Each row below is a small network's average activation on inputs in which a field has the value named, seen along a few directions.
Values that are neighbours, or in one group, have similar rows; names and order tell nothing.
Strong random noise was added to every row along 4 fixed directions; ignore it. To show where, here is one row again and again, with new noise each time:
[ 153  160  160  314   -3   79   70   96  -99   60  -64 -277  -35   -4
    9  129  129 -102]
[-188  138  -57  283   15   61  125 -264  -20  -34  -95 -394 -235  -10
  222   -6   31  -22]
[ -71   47 -140  -19  -41  144   82  -14  -78   86 -130  -40  -60  424
  -65  -52  128   80]
[  35  168  111  424    8   42  115   -3  -81   61  -64 -391 -139  -93
  182  112   50 -122]
[  84   43   -1  195  -29   70   84  165 -118  186  -98  -83    1  282
    6   27   67  -33]
[  10  196  -36  405  -91  133  230  343 -192  310 -100 -274 -207  236
  241  172   65 -108]


Values of KOBI:
befir: [ 487 -282  195  -82  103 -330 -177  255   34  229  176  407  636 -225
 -221  -49 -365   14]
lizi: [ 434  206  614  -31  112   36 -220  166   -6 -481  210  -32  120 -883
 -352  366  326  -96]
geg: [-273  -19 -273  188  -49 -121  174 -246   95  280   75 -269 -208   16
  534 -128 -490  -21]
tibud: [-178  -90   14  274  -47   85   19  141   15  209  -90  -15 -114  191
  119   18 -118 -237]
modum: [ 169  299   75  291  -59  152  153  159 -100  227  -34 -329  -92  -26
   83  208   24  -34]
fep: [-682  115 -316 -164  -53  108  124 -309   53 -381  -46 -138 -585  -80
  342   42  222  137]
kufod: [-125 -320   69  289  138 -417  -50  -93 -112  -89  -50   96   -2 -339
  353 -112 -191 -158]
finip: [ -46    1   78 -160   40   55  -62   -5  -98 -277 -137  143  -71  -37
 -226  -29  327  -17]
dafol: [-621 -341 -336  184  117 -283  -41 -946  255  -97  -43 -149 -158   66
  468 -556 -448   11]
telun: [ -73   52   49  -36  -39   83 -118   -8    1 -250  -59   71  -52   68
 -188    1  374  -33]
madol: [-105 -386  -89   62  161 -266 -160  115   75  -27   59  287   10 -176
  301  -92 -269    0]
gigir: [-363 -209 -360 -437   65 -111  -35 -387  172 -188  104  202  -35  -89
   76 -193 -197  282]
san: [-405  -73 -436 -411   33 -111   22 -457  205 -131   68   24 -151  -81
  223 -141 -276  291]
kir: [  90 -173  265  874   59 -275   58  290  -85  287  -55 -216  -70 -369
  526   23 -259 -430]
vuz: [ -82 -324  -89  -75   68 -345  -68  -16   16  -14  129  295  210 -291
  195  -92 -312    2]
lote: [ 102  -79   90  132   41  -80 -103 -167   96  103   -4  -40  144    6
  -30 -205 -167 -133]
lakiv: [ 486   33  268 -236  -48   55 -133   63  100   10  106   66  331   74
 -417  -35   26  -16]
ful: [ 180  145  136   38   -9  -32   64 -142  108   58  192 -166   57 -328
   89   49 -245  -35]
fim: [ 105    1  -99 -107  -47  -87   97  147   57  252   98  106  194  -28
   17   18 -260  154]
The values of KOBI form a ring.
Q: A walk along KOBI starts at madol and steps to its neighbour lizi. Put befir, kufod, gigir, san, ful, fim in the order it reaches them.
A: gigir, san, befir, fim, ful, kufod
Q: List every value one step from dafol, in the order listed.
A: tibud, lote
Q: List every value one step from telun, in the order listed.
A: finip, kir
Q: List every value one step from lakiv, in the order listed.
A: geg, modum

Values of BIMU:
pefen: [ -54 -478  -75  309  144 -363 -138  301 -174  211 -140  308  108  171
  228 -126 -207  -61]
lof: [ -83   67 -109 -190  -51  -90  -76   44   52 -216   81   18 -181 -138
  192  107  149   98]
dakag: [-223    0  157  498   95  -37   10 -224  -24 -133  -94 -322 -210 -319
  210   62   29 -265]
mov: [ 107  222  126 -111   56   25  -76 -673  130 -214   98 -342   47 -241
 -182  -45  -23  111]
vova: [ 765  -12  391  119  -73   56 -120  480  -79  291    4  186  452  300
 -477  -20  110 -100]
bolas: [ 231   28  134  252  -93  -69  156  794 -203  199   77  229   63 -181
  181  188   88 -182]
tis: [-173  388  -23  319 -152  328  142  133  -79   76  -61 -497 -421  128
   68  219  303 -269]
kabo: [ 359  340  455 -224   62   51 -221 -127  145 -463  211 -146  100 -750
 -301  358  222  -24]
zok: [ 262  -65  206  205   96 -186  -10   41  157  134  176 -163  210 -528
  204   96 -386  -88]
zub: [ -84   23 -169 -343 -105   95   47  397 -143  -90  -72  320 -135  337
 -164   73  351  121]
foze: [   8  223    6  108 -140   86  116  537  -52  214   73   27  -81 -294
  316  261   29 -103]
kobis: [-622 -295 -322   23   94  -60  -67 -705  141 -147 -186  -80 -214  282
  166 -411 -136   33]
bazet: [-243 -154 -198  104    8  -19  256  211 -205    0  -62  282 -139  108
  167  -69   82   16]
vid: [ 136  276   72 -313  -35  233   66 -114  121 -141   -5 -228   39   55
 -348   55   15  259]
kek: [ 137 -542  315   45  192 -320 -217 -161  -74 -223  -71  425  477   47
 -292 -261  -45  -85]
viki: [ 442  100  280  223   28   -6   33  160   -5  272    9 -109  211   66
  -54   24  -71  -81]
menok: [ 581 -136  457   35  135 -214 -200  195   80  -61  228  -32  490 -650
 -248  250 -289 -103]
doba: [ 336  292  275   33   19    6  -13 -124    6   90  110 -283  138 -506
  -44  286  -38  -50]
kas: [ 376  234  154  349 -145  241  -24  509 -125  336   32 -117  -13  273
 -218  163  203 -267]
The values of BIMU form a ring.
Q: List every value one step from kek, in the order listed.
A: pefen, dakag
Q: List every value one step from kabo, in the order listed.
A: foze, menok
Q: List every value one step from tis, in the order listed.
A: kobis, kas
Q: List every value one step from vid, in the order listed.
A: mov, doba
Q: How many steps from neighbour to neighbour lead from viki to bazet, at the fewest?
A: 8
